Each row below holds a small network's activations on one input, seen along a few directions.
Each table varies a few parts of the input and shows all the possible inputs, shuffled.
Descriptions start from the smaller parts, as in this example, which fits no table here: one of 2 separate values, together with either a single point or one of 11 places along a line or (one of 5 places around a ring, together with one of 6 places along a line).
Shared parts are said once, and a part with two or three values counts as separate values.
(in the rows, 128 means zero)

Other details of the inputs vary at random and push rows far along two fixed directions, the same in every table; ignore that.

A family of inputs:
x1: [143 158 156  94 145 144  69 155 134  84 125 110 135]
x2: [190 105 114 172 156  76 156 109 126 150 151  93  71]
x3: [ 70 175  84 111 118 160 133 100 140 139 120 118 159]
x4: [137 105 164 113 132 133 100 148 115 112 128 162 121]
x5: [148 127 119 135 158 104 113 128 117 153 142 115 100]
x6: [140 110 171 118 141 138 121 131 108 110 127 132 112]
x7: [137 103 165 121 137 133 100 133 115 109 130 154 121]
x8: [129 114 145 127 117 133 141 142 113 128 128 147 119]
x9: [188 105 112 173 154  71 148 120 128 149 157 105  73]
x10: [173  87 155 148 126 118 158 100 108 157 133 128  99]
x11: [127 108  90 172  75 132 216  74 123 189 128 132 130]
x12: [ 67 177  52 135  83 148 176  93 164 132 123 122 164]
x13: [ 81 162 124 111 136 152  96 128 154 103 102 125 164]
x14: [101 142  68 181 112 121 172  99 152 167 122 112 147]
x15: [139 148  84 163 103 116 143 131 138 147 144 111 133]
x16: [203 112 114 184 141  87 149 120 118 160 151  78  84]
x17: [ 51 145  56 164  39 159 204  66 147 169 127 161 185]
x18: [123 119 169 115 141 132 112 127 107  90 128 143 129]
x19: [129 115 175  88 132 148  90 159 117  99 116 165 128]
x20: [144 131 122 137 145 120 138 139 138 148 109 109 119]
x21: [164 106 121 127 148 105 139 143 132 152 129  90 115]
x22: [168  93  88 173 134  81 170 130 133 184 147  91 108]
x23: [133 149 154  87 159 130  81 143 142  78 127 123 119]
x24: [167 120  93 156 143 100 171 114 112 193 137  96  85]
x25: [184  78 149 161 141 115 162 108 102 158 135 119  86]
x26: [161 118  87 167 140  89 162 120 115 193 148 110  88]
x27: [ 20 165  66 142  50 177 176  93 146 129 123 163 198]
x28: [174 117  91 168 131  83 177 124 133 165 147 108  84]
x29: [158  94 135 149 105 116 169 115 114 168 132 145 108]
x30: [115 120 179 101 138 141  82 148 115  84 129 157 130]
x31: [103 137 162  92 123 151 117 141 114  87 116 154 147]
x32: [109 127 151 117 121 132 120 142 114 100 131 162 141]
x33: [155  99 160 120 133 134 130 134 110 129 121 141 108]
x34: [ 65 134  54 184  47 155 223  37 141 179 127 136 173]
x35: [ 55 186  88  87 108 164 111 131 145 126 115 144 170]
x36: [141 158 144  95 130 135  75 175 136  95 126 126 136]
x37: [134 138 144 109 151 125  98 167 140 121 106 131 126]
x38: [175 137 128 133 133 116 120 149 126 131 133  98 110]
x39: [120 127 151  87 158 125  63 162 144  92 127 119 147]
x40: [ 82 133 139 110 110 168 112 108 130  99 115 153 160]
x41: [144 135 129 118 146 104 103 150 140 107 141 133 107]
x42: [129 119 171 101 131 145 113 147 111 104 120 145 121]
x43: [131 113 170 121 142 121 108 138 106  94 136 152 125]
x44: [ 52 161 126 104  97 176 138 105 129  86 114 152 185]
x45: [131 136 144 116 154 120  87 165 141 117 114 135 128]
x46: [143 119 141  95 151 116  97 171 138 121 125 113 130]
x47: [ 54 161  95  99 112 161 109 117 163 103 115 112 194]
x48: [157 103 161 129 136 110 141 148  99 123 133 146 105]
x49: [154 127 152 124 169 121 106 144 133 126 111 107 113]
x50: [117 151 153  80 167 137  61 142 124 103 123 125 123]
x51: [ 47 155 123 111  92 178 125 103 135  93 116 152 178]
x52: [174 130 132 147 142 103 102 146 126 123 147 105 108]
x53: [122 115 186  91 130 142  74 135 122  93 125 168 137]
x54: [154 107 105 148 143 108 157 118 136 160 134  79 122]
Each input here is: one of 6 places around a ring, together with either one of 4 places along a line or one of 5 separate values.
Changing only the place on the ring of 6 turns x31 into x43. The same change can be made to x24. Which row results?
Answer: x5
Changing only the place on the ring of 6 turns x33 into x4. The same change can be made to x21. Which row results?
Answer: x22
Which other rows agree with x54 in the place on the ring of 6? List them by row number.
Answer: x1, x3, x6, x10, x23, x25, x44, x49
Change only the place on the ring of 6 in x8. List by row number the other rows that result.
Answer: x6, x27, x30, x42, x51
A walk changes only the place on the line of 4. It starts at x48 and steps to x8. List the rest of the walk in order.
Answer: x19, x29
Change only the choice among 5 separate values in x45. List by row number the other rows that result.
Answer: x15, x22, x26, x41

A family of inputs:
x55: [184 104 140 143 162  99 114 139 128 142 138  82  93]
x56: [114 160 181  62 172 146  40 177 137  77 103 124 143]
x57: [174 105 109 171 110  85 169 152 116 164 160 149  86]
x58: [185 100 108 171 152  95 152 122 127 170 140  78  90]
x59: [174 125 151 113 182 100  95 151 124 123 130 107  92]
x60: [174 116  99 160 154  91 154 115 127 162 142  91  93]
x61: [100 146  84 146  67 126 161 134 144 144 143 161 158]
x62: [114 150 169  77 128 137  56 205 118  65 127 186 123]
x63: [139 140 162  82 170 140  57 167 137  91 115 117 131]
x64: [ 51 181  56 136  92 169 157  99 163 142 109 114 189]
x65: [173 113 100 161 150  90 151 114 130 159 145  87  92]
x66: [128 148 173  61 170 131  35 163 141  65 126 118 130]
x67: [172  51 169 176 149  94 169 107  86 145 145 130  95]
x68: [116 120 225  62 138 171  80 147 121  41  99 167 143]
x69: [164  57 151 169 138 109 177  86 100 184 129 143  78]
x70: [ 41 141 103 108  65 196 185  72 118 141 110 151 188]
x71: [145 115  96 165  82 104 162 139 129 168 135 149 134]
x72: [ 40 167  99 143  55 196 164  49 127 115 122 160 190]
x73: [ 44 193  58 127  97 151 156  94 160 135 114 117 184]
What is each input in this table made of?
Answer: either one of 4 places along a line or one of 5 separate values or (one of 2 separate values, together with one of 5 places along a line)
Change only the choice among 2 separate values in x64. List by row number the other rows that result.
Answer: x59
Change only the place on the line of 5 in x56. List by row number the other rows that result.
Answer: x55, x58, x63, x64

A family of inputs:
x74: [ 43 165 108 106  72 188 141  95 141  96 115 153 195]
x75: [225  94 147 165 177  72 128 146 112 147 147  82  63]
x76: [171  86 123 162 112 107 180 137 116 177 128 124 110]
x77: [121 104 137 136 120 133 142 111 116 145 128 145 128]
x78: [134 129 166  87 172 130  66 153 135  93 117 113 129]
x79: [167 104 180 121 150 113 109 154 101 109 134 148  94]
x80: [126 121 195  82 146 154  77 143 118  79 112 149 132]
x81: [136 110  90 196  91 119 210  82 119 166 141 117 125]
x82: [ 82 147 141  93 104 164 118 127 124  98 120 162 155]
x83: [ 84 136 101 143  84 158 168  90 130 148 121 150 155]
x84: [112 164 154  77 155 139  57 172 138  74 119 136 138]
x85: [200 102 148 144 173  81 107 153 126 127 144  94  83]
x86: [139 130  69 178 122 107 194  98 132 188 133  97 110]
x87: [129 147 154  84 156 124  49 171 143  85 128 134 131]
x88: [133 140  58 186 106 108 182 102 138 179 142  99 123]
x89: [ 81 171  83 123 101 154 140 106 151 121 124 110 169]
x90: [ 37 165  97 113  75 168 139 109 148  99 119 170 190]
x91: [104 157  66 148  99 134 161 102 143 159 134 111 145]
x92: [144 118 114 140 154 105 140 127 127 154 130 107 108]
x93: [ 78 167  85 125 108 157 138 103 156 126 114 109 169]
x94: [221  92 147 152 178  77 125 143 110 169 141  95  57]
x95: [189 108 136 143 170  78 115 157 124 138 145 107  79]
x96: [194  87 175 145 150  98 120 146  96 134 143 137  78]
x97: [115 133 182  72 129 157  71 151 116  82 122 165 137]
x98: [145 109 185 105 145 125  85 150 120  82 130 146 122]
x99: [106 118 191  78 145 157  74 141 122  76 112 153 148]
x100: [114 131  65 170 114 116 178  93 140 183 133 103 135]
x101: [137 136 112 118 130 123 121 163 146 143 118 109 138]
x102: [118 106 136 134 125 130 151 114 114 140 125 145 125]
x103: [ 45 193  74  99  93 169 128 115 157 111 116 132 185]
x104: [142 100  87 195  93 103 201  91 121 180 149 132 114]
x105: [122 125 190  76 146 149  80 152 114  86 112 162 125]
Changing only one part turns x88 into x96. The same change can be made to x89. Which row results?
Answer: x74
What is each input in this table made of?
Answer: one of 2 separate values, together with either a single point or (one of 3 separate values, together with one of 5 places along a line)
Change only the choice among 2 separate values in x103. List by row number the other rows that result.
Answer: x82
Change only the choice among 3 separate values in x87. List by row number the other rows that result.
Answer: x85, x95
